Each row below is a small network's average activation on inputs in which a field has the value named, seen along a few directions.
Values that are neighbours, or in one group, have similar rows; names and order tell nothing.
In the rows, zero is written as 500.
Strong random noise was added to every row along 14 fixed directions; ignore it. To show where, here is one row again and again, with new noise each time:
[425 539 496 500 437 438 358 543 698 583 533 560 505 457 505 680 256 581
 537 516 770 554 531 366 498 373 461 490 301 422]
[389 490 620 535 756 442 387 522 602 674 483 381 560 452 480 710 413 398
 439 587 473 506 490 467 472 560 530 500 520 403]
[506 680 607 497 701 588 421 597 553 538 596 482 299 540 517 630 559 519
 650 744 657 666 517 637 449 604 589 535 569 629]
[651 590 629 464 253 605 649 211 476 434 285 611 567 364 545 342 537 499
 511 329 445 523 627 285 603 279 465 609 397 211]
[369 467 515 388 666 442 452 490 477 506 479 370 573 618 489 525 677 605
 548 401 479 585 436 595 348 608 613 520 544 431]
[430 584 517 498 451 558 540 250 211 292 640 433 276 138 461 544 125 520
 742 668 435 462 555 514 504 416 308 514 257 414]
[193 192 367 336 463 421 382 507 508 474 452 460 630 642 374 468 261 537
 327 328 561 252 469 347 479 674 553 388 421 597]
[609 471 540 496 367 617 617 116 382 341 238 557 603 338 519 303 504 256
 614 577 475 249 448 613 600 499 484 523 406 410]
[443 725 545 455 347 492 582 483 352 540 500 514 429 724 428 507 775 696
 783 433 522 755 499 446 485 381 619 722 636 618]
[391 563 453 659 546 586 739 566 370 596 638 414 274 452 342 611 507 573
 577 655 497 545 591 361 462 424 574 511 557 731]
[510 389 507 513 485 629 556 444 466 378 313 480 603 515 422 508 474 656
 553 502 393 384 318 547 359 575 353 553 538 448]
[492 499 489 363 523 554 340 496 627 531 511 587 500 512 453 563 330 320
 143 552 731 357 711 257 454 680 594 320 407 475]
[614 635 572 502 460 360 666 340 554 657 547 592 285 421 650 557 695 408
 369 518 464 672 571 513 661 630 523 640 688 612]
[381 408 419 579 556 359 892 494 415 659 598 401 264 509 570 310 840 395
 564 426 351 564 534 680 773 496 719 591 734 948]
[416 631 491 457 512 465 619 462 519 528 373 419 519 421 410 787 421 539
 389 534 488 504 626 220 185 541 426 576 423 482]
[577 436 352 621 388 524 449 513 449 564 638 522 654 412 390 438 432 346
 358 457 571 331 545 419 600 221 479 292 373 322]


GENUV, 14 values:
lisez: [464 591 452 640 526 508 535 621 444 669 654 502 447 597 443 469 637 399
 515 620 556 539 512 452 550 484 706 425 642 645]
tudi: [409 384 501 460 395 463 294 450 253 474 698 521 634 534 385 378 338 586
 407 329 330 520 503 329 688 356 508 419 419 182]
gumug: [549 489 622 512 686 568 600 409 568 429 439 447 223 231 732 419 430 284
 534 668 511 494 605 669 636 606 536 493 449 634]
fomo: [596 390 604 579 511 646 327 656 535 595 671 572 417 616 363 600 357 770
 305 529 438 585 488 285 537 566 466 426 631 335]
miv: [520 587 729 415 577 543 290 292 336 426 333 509 598 597 501 522 490 455
 569 536 291 467 337 497 428 777 418 595 692 311]
nopos: [523 506 430 414 371 671 664 417 312 330 436 582 469 659 382 298 584 567
 463 508 490 401 611 313 370 625 616 430 481 548]
nati: [744 475 529 393 452 620 294 474 423 327 633 567 514 442 549 296 467 470
 261 346 466 457 612 512 550 505 413 325 457 184]
sipo: [606 481 370 540 543 563 606 663 567 213 382 483 486 436 680 285 590 586
 868 535 519 481 305 971 453 426 394 503 355 685]
pano: [394 287 291 564 442 251 612 605 349 635 716 384 629 543 397 510 562 509
 168 211 232 455 614 309 513 359 531 434 594 513]
kag: [735 566 553 604 495 738 694 431 521 373 473 563 406 381 507 419 577 641
 565 667 548 551 561 513 426 413 472 482 394 385]
tav: [356 355 662 573 735 656 438 573 494 498 538 393 460 416 508 382 336 475
 515 512 436 472 530 467 577 548 619 354 478 397]
tigig: [555 465 490 705 621 529 606 547 450 679 556 397 578 483 424 453 677 269
 384 513 377 417 623 417 554 338 657 425 607 499]
mobev: [448 607 695 405 693 722 653 489 512 354 466 413 209 321 554 404 474 461
 635 616 485 600 745 493 521 571 608 534 457 609]
bena: [448 417 293 710 503 396 403 547 518 669 749 604 517 610 387 723 463 601
 420 686 762 485 321 484 378 647 579 279 493 495]
The values of GENUV form a ring.
Going along GENUV from fomo by way of its neighbour pano, in what order are tudi, gumug, miv, tigig met?
Answer: tigig, gumug, miv, tudi
Name the neighbours of bena, in listed order.
Answer: nopos, sipo
What is the length, in steps, of the shortest route from kag to nati?
Answer: 4

VUFE, 12 values:
tas: [482 360 682 506 803 628 622 350 653 406 358 461 323 286 632 444 411 586
 558 675 459 562 552 607 436 744 589 518 397 420]
mizu: [585 383 548 406 743 725 637 343 653 188 397 448 393 233 629 351 505 690
 608 522 636 476 463 772 334 632 505 328 187 192]
vuruk: [356 314 368 478 312 275 577 329 546 543 572 535 445 545 481 573 431 837
 335 235 588 556 522 226 430 528 519 467 377 444]
far: [570 650 408 647 331 474 431 832 616 820 802 646 501 646 457 566 583 461
 274 412 703 638 625 205 708 176 571 389 627 550]
feg: [442 616 593 199 461 659 539 493 313 352 531 523 328 817 468 183 921 682
 667 255 506 708 649 511 541 564 778 578 702 604]
roko: [563 725 386 259 489 404 222 572 344 284 635 469 477 528 639 464 461 216
 670 643 687 459 602 805 350 600 505 431 354 671]
big: [493 500 661 653 720 351 496 365 584 734 670 383 407  42 622 695 309 419
 381 450 341 691 592 431 700 258 378 538 419  81]
ralu: [525 596 586 424 468 549 505 227 616 440 229 690 471 535 573 468 403 227
 476 787 708 354 574 474 567 819 652 571 424 709]
donez: [615 587 455 281 178 417 303 257 457 254 382 738 594 589 636 454 518 548
 568 410 586 443 257 704 529 728 259 595 527 431]
seped: [505 565 534 421 575 222 454 765 613 536 537 313 615 380 720 458 512 502
 523 120 253 747 663 531 446 123 418 566 360 331]
gez: [229  39 389 394 350 566 409 545 289 335 598 426 628 718 369 146 386 957
 643 140 300 417 190 595 699 457 456 456 532 382]
nezol: [653 684 450 485 564 283 518 518 691 537 399 415 638 325 658 704 617 355
 541 534 624 610 538 692 221 362 408 577 319 420]
Each value of VUFE is a pair of two hidden parts, and every pair occurs once (3 first parts, 4 second parts).
feg and vuruk share the first part; feg and mizu share the second. Which value has the first part of mizu and the second part of vuruk?
Answer: ralu
gez and tas share the first part; gez and big share the second. Which value has the first part of big and the second part of tas?
Answer: nezol
